Each row has a name. After each piece below comes the name of the row it's from, unless a question asks for something else. Each question is about the rows just above it.

(212): [128  92  75 106]
(153): [128  92 134 106]
(55): [128 161  75 106]
find: [128  92 134 106] -> (153)
[106  75 161] is which row, read backwards? -> (55)
Does one of the named rows hold [ 92 134 105] side by side, in this order? -> no
Which row holds [ 75 161] read backwards? -> (55)

(55): [107 155 105 136 165 134 158]
(153): [105 107 156 158 125 165 154]
(171): [100 135 132 158 125 126 140]
[165 125 158 156 107] is which row, read backwards? -> (153)
Does one of the named rows hold [156 158] side by side, in this order? -> yes
The next 2 entries after [107 156]: -> [158 125]
find: [105 107 156 158 125 165 154] -> (153)
Among the named rows, does one hold [107 155] next to each other, in this order? -> yes
Give the next 2 entries after [107 155 105 136]. -> [165 134]
Is [105 107 156 158] printed in one of the named rows, side by side and in this order? -> yes

(213): [137 149 163 149 114 124 120 146 133 113 148 140 122 138 123  98 116 132
 133 173 125 119 133 126]
(86): [112 138 134 157 167 150 113 150 127 111 105 129 121 116 111 121 104 127
 104 150 137 133 149 110]
(83): [131 153 133 142 135 141 117 137 111 112 110 136 110  99  88 163 113 120
 127 109 128 114 126 134]
(171): [122 127 134 171 151 133 121 153 129 108 111 118 134 115 102 135 108 131
 105 135 144 133 137  98]
(47): [122 112 117 141 144 135 128 128 143 112 109 122 173 117 118 119 103 130
  98 125 152 138 155 130]
(128): [128 124 112 149 134 129 126 128 144 120  98 107 109 115  93 162 124 132
 112 116 138 114 132  95]
(2): [122 147 148 117 163 131 106 163 124 134 130 130 129 131 151 130  88 114
 148 147 137 131 134 126]
(212): [134 150 147 151 137 141 114 150 120 106 116 136 124 106  92 140  90 120
 120 138 139 117 135 128]
(55): [129 127 156 146 147 136 121 165 122 123 144 124 143 134 144 111  92 123
 130 161 146 143 127 116]
(48): [129 125 128 129 147 131 116 154 158 125 114 101 139 135 135 148  89 127
 133 142 157 124 147 105]
(153): [105 170 136 138 153 106 103 140 128 113 113 145 133 129 127 130 146 134
 131 120 104 126 158 133]
(5): [131 142 140 152 105 108 124 126 161 113 132 123 114 147 114 113 145 146
 126 160 120 108 145 105]
The value that (83) holds more than once: -> [110]
[128 124 112 149 134 129 126 128 144 120  98 107 109 115  93 162 124 132
 112 116 138 114 132  95] is in which row? -> (128)

(5): [139 145 117 138 120 181 130 137 131  86 129 123 105 141 155 101 139 112
 133 145 119 131 118 109 142 143 145 143 139 112 124 112 159 124 150 119
 165 119 114 167 150 102 111 123 141 142 116]
(47): [172 156 139 116 135  87 132 125 145 154 122 115 147 121 105 124 123 145
 126 117 129 139 145 154 123 103 121 103 131 149 128 138  99 133  89 128
  99 139 114  92 102 150 136 131 134 115 138]
(153): [127 128 143 140 126 122 124 121 104 143 132 140 140 124 134 148 123 126
 126 122 132 115 118 118 123 135 121 136 116 119 133 131 129 127 140 135
 118 126 148 140 125 129 132 129 112 130 129]
(48): [132 136 135 149 124 145 124 125 104 109 135 140 121 131 148 136 127 116
 128 131 129 115 118 109 127 143 130 143 123 112 130 123 144 124 150 128
 146 119 148 146 141 116 124 127 119 138 122]
(212): [129 128 109 115 128 134 132 137 158 120 122 115 126 131 126 101 135 131
 131 136 122 139 135 136 137 119 135 123 139 134 124 123 129 128 120 122
 137 132 102 124 133 123 124 127 141 126 129]
(55): [132 145 161 182 120 145 116 117  77 120 142 164 116 128 155 159 123 112
 125 126 136  91 102  82 118 167 121 156 100  89 135 123 159 122 170 138
 146 112 172 156 141 116 128 128 104 142 116]
Give the next 2 entries after [145 124 125 104 109 135 140]. -> [121 131]
find: [129 128 109 115 128 134 132 137 158 120 122 115 126 131 126 101 135 131
 131 136 122 139 135 136 137 119 135 123 139 134 124 123 129 128 120 122
 137 132 102 124 133 123 124 127 141 126 129] -> (212)
Which row holds [132 136 135 149 124 145 124 125 104 109 135 140 121 131 148 136 127 116
 128 131 129 115 118 109 127 143 130 143 123 112 130 123 144 124 150 128
 146 119 148 146 141 116 124 127 119 138 122]? -> (48)
Give the next 2 entries after [172 156 141 116]. -> [128 128]
Among the named rows, does one hold [115 118 118] next to each other, in this order? -> yes
find: [139 145 117 138 120 181 130 137 131  86 129 123 105 141 155 101 139 112
 133 145 119 131 118 109 142 143 145 143 139 112 124 112 159 124 150 119
 165 119 114 167 150 102 111 123 141 142 116] -> (5)

(212): [119 136 107 131 125 126]
(5): [120 130 117 122 128 122]
(47): [135 114 118 150 129 133]
(48): [127 116 134 116 129 112]
(86): [126 114 119 127 134 127]
(171): [124 118 118 132 143 118]
(213): [131  76 135 130 117  97]
(2): [132 127 135 127 134 139]
(83): [124 116 105 143 105 109]
(153): [126 119 114 140 130 132]
Which row holds this, read backwards? [127 132] -> (2)
Which row holds this, read backwards? [114 119 126] -> (153)
[143 105 116] is which row, read backwards? -> (83)
Repeated in (171): -> [118]
Does one of the named rows hold [ 76 135] side by side, in this order? -> yes
Is [129 111] printed in one of the named rows, side by side and in this order? -> no

